A small network was shown many inputs. Here are its activations along a few directions, one row for each input.
In each table, some parts of the input vary, and every possible input appears once, in random order.
Descriptions start from the smaller parts, as in this example, which fits no table here: ring(8) and (point or line(11) or (values(3) and line(4))).
Shared parts are said once, and a part with two or three values counts as separate values.

Table:
row 1: [-28 -51 -12 -56  11   6  30  -6 -18  -5  46]
row 2: [-20  70  18 -69  27 -43  17  -1  45   7 -30]
row 3: [-26   0 -28 -29  42 -46  47 -12   0  -6  -9]
row 4: [ 29   0  76 -82  10  34  34 -13   8  16  52]
row 5: [ 53  -9 -17  79  18 -10 -63  -9 -66   8 -53]
row 6: [ 10 -38  30 -67  15  21  41  -3 -12   6  50]
row 7: [-35  18 -30 -37  37 -51  35  -6  11  -9 -19]
row 8: [ 23  27 -35  92 -65  77 -32  28  32   6  41]
row 9: [ 49   2  17  76 -37 -15  -8  -2 -72   9 -60]
row 10: [-56 -23 -20 -71  -1 -10   3   4   1 -10  31]
row 11: [ 37  62 -42 111 -25  36  -1  17  40   2 -14]
row 12: [ 45  42  62 -52  49 -11  66 -20  15  18   2]
row 13: [ 40  27  44 -45  53 -18  73 -17   6  11   3]
row 14: [ 33 -38  30  54 -78  23 -41  11 -88   9 -11]
row 15: [-44 -42 -18 -61   5  -4  17  -3  -9  -8  40]
row 16: [  6  26 -56  99 -71 -21 -31  -1  21  -6 -63]
row 17: [-10  -8 -21 -24  49 -38  60 -15  -8  -4  -3]
row 18: [ -6 -50  10 -61  16  12  37  -5 -17  -1  51]
row 19: [ -41   31   32 -103  -11   -2  -17    9   38    6   22]
row 20: [-66 -71  39  95 -15  49 -76  16  58 -50  -9]
row 21: [ -12  -10  -48   79 -114   13  -66   11   12   -3  -11]
row 22: [-29  55  -2 -60  32 -48  20  -1  38   4 -29]
row 23: [ 74  42 -10 110  33  54 -31  18 -12 -13  -2]
row 24: [ 24 -16  58 -77  15  27  42  -9  -2  10  54]
row 25: [-36  33 -19 -50  34 -50  27  -2  23  -2 -26]
row 26: [-58  -8  -8 -85  -5  -8  -7   8  15  -4  26]
row 27: [ 10  -6   1 -29  54 -33  68 -13  -9   1   1]
row 28: [ 13   9 -54  75 -44 -34 -33 -17 -15  22 -67]
row 29: [ 27   7  19 -34  54 -24  72 -12  -3   7  -1]
row 30: [ -5 -32 -46  53 -89   3 -70  -4 -28  28 -15]
row 31: [  38  -48   -6   59  -18   23 -100    6  -81    9   -5]
row 32: [ 60   7  -2  92   0  88 -63  30 -20 -13  47]
row 33: [-48 -24  28 116  23   7 -38   4  66 -48 -60]
row 34: [-52  15  11 -96  -7  -7 -14   9  31   3  24]
What do these inputs look like to the network?
> values(2) and (point or ring(6) or line(10))
Changing only the values(2) part turns row 9 into row 14. The same change can be made to row 5. Which row results?
> row 31
Which other rows does row 21 become when the values(2) part takes its other values? List them by row number.
> row 16

Table:
row 35: [ 58  67 -46  42 -42 -21  -3 -11 -23  29 -51]
row 36: [ 50  26  44 -93  79 -28 108 -25 -26  33  23]
row 37: [-15 -51 -24 -61 -49  -9  -3   2 -74  15  33]
row 38: [  8 -32  62  26 -26  82 -62  20  11  -5  36]
row 39: [-41  19  -2  78  31 -19   1   1  59 -39 -56]
row 40: [ 54 -37  46  19 -26  30 -39  -3 -75   8  18]
row 41: [ 64 -32 -17  67  13  17  -6  -4 -59   1   9]
row 42: [  4 -17  -3  84  10  73 -23  17  24 -20  35]
row 43: [ 19  -3 -14  61  34 -56  17 -13 -19  -6 -80]
row 44: [-53 -17 -33 -61  -1 -74  -4 -14 -35  13 -44]
row 45: [  6  89 -33  58 -46   8 -27  24  63  10 -18]
row 46: [-98 -12 -24 -57  -8 -50 -20  -8  58 -16 -17]
row 47: [   4   51   60 -105   89   18   82    5   71  -19   52]
row 48: [-60 -52 -14 -58 -58  30 -20   9  26  -6  62]
Changing only one part turns row 39 into row 43. The same change can be made to row 42. Which row results?
> row 41
What do these inputs look like to the network?
> values(2) and (point or ring(6))

Table:
row 49: [ -5  20  -6  27   7   2  -5   0  24  -6 -17]
row 50: [-11 -16   6  -6 -17  19 -17   7   7  -6  19]
row 51: [ -1  -8  12  -3  -8  26 -18   4   8  -2  26]
row 52: [ 21  22 -11  32  12  -3  10   0   5   1 -14]
row 53: [  6 -11  18   4   0  25 -10   8   0  -5  22]
row 54: [-16 -19  -3 -10 -27  12 -17   3  -1  -1  19]
row 55: [-26  -2 -27  10 -13 -29 -18  -1  -1   1 -30]
row 56: [ 28  14  -3  28   7 -10   6  -5  -8   9 -23]
row 57: [ 14 -10  13   7   1  25  -2   6 -13   2  23]
row 58: [  9  20  -2  31  11  -1   3   3  18  -8 -18]
row 59: [ 28   9 -10  25   5 -21   4  -9 -27   5 -25]
row 60: [ 22 -15  16   1  -6  22  -3   0 -23   9  16]
row 61: [ 22 -21   8  -2  -8  13  -3  -2 -40   5  12]
row 62: [-19 -26 -12 -18 -27   5 -23   3 -12   1  12]
row 63: [-17 -11  22 -89  37 -14  47 -11   8   3  30]
row 64: [-16  34   9 -81  45 -43  59  -9  21   4  -6]
row 65: [-22   8 -18  19 -14 -20  -8  -2  13  -3 -23]
row 66: [-15  12 -12  23  -4  -9  -6   2  23  -8 -23]
What do these inputs look like to the network?
> values(2) and (point or line(8))
Changing only the values(2) part turns row 55 into row 62. The same change can be made to row 59. Which row results?
> row 61
Which other rows does row 65 become when the values(2) part takes its other values? List them by row number.
> row 54

Table:
row 67: [ 54  24  31 -65  -8  36  33   2 -28  31  54]
row 68: [ 27  -1 -28 102 -36  46 -19  13  17  -8   6]
row 69: [ 37 -27  40 -37  71  -6  42 -14 -38  -2  18]
row 70: [-41 -36 -44 -54  -2 -11  -6   0 -21  -1  32]
row 71: [ 18  12  -5  87 -40  37 -63  15   8  -7 -14]
row 72: [ 40  11  52 -37  65  31  42  -3   7   3  45]
row 73: [-29 -27   3 -86 -44 -26   4  -9 -23  17  17]
row 74: [ 20   8 -15  96 -39  42 -41  11  12 -12  -3]
row 75: [-38  11  37 -51  58   0  49   5  52 -22  20]
row 76: [ 12 -28 -23  95 -30  10 -37   1 -31  -7 -24]
row 77: [  8 -16  -2  73 -30   1 -73   6 -34   1 -44]
row 78: [  4 117 -41  -3  38 -81  61 -12  61  10 -78]
row 79: [ 16  17   7  74 -39  30 -81  17   5  -4 -26]
row 80: [-25   9  13 -89 -54   5   2   6  18  18  41]
row 81: [ 19 -37 -36 102 -28  15 -17   2 -27  -4 -14]
row 82: [ 51 -11  20 -62   0   2  34 -10 -68  27  31]
row 83: [  9 -22 -13  85 -32   6 -57   4 -34  -2 -33]
row 84: [-52  -9  36 -59  20   7  13  -1  59 -12  22]
row 85: [-55 -49  24 -59  29 -28  15 -16  13 -13  -6]
row 86: [-39 -27  27 -53  67 -33  50  -8  10 -26  -5]
row 87: [-37   1 -36 -57 -10  21  -9  15  23   0  58]
row 88: [   0   80  -47    0   45 -104   60  -24   18   13  -95]
Changing only one part turns row 88 into row 78. The same change can be made to row 76. Which row results?
> row 74
What do these inputs look like to the network?
> values(2) and (point or line(4) or ring(6))
Which other rows does row 77 become when the line(4) part takes its other values? List them by row number.
> row 76, row 81, row 83
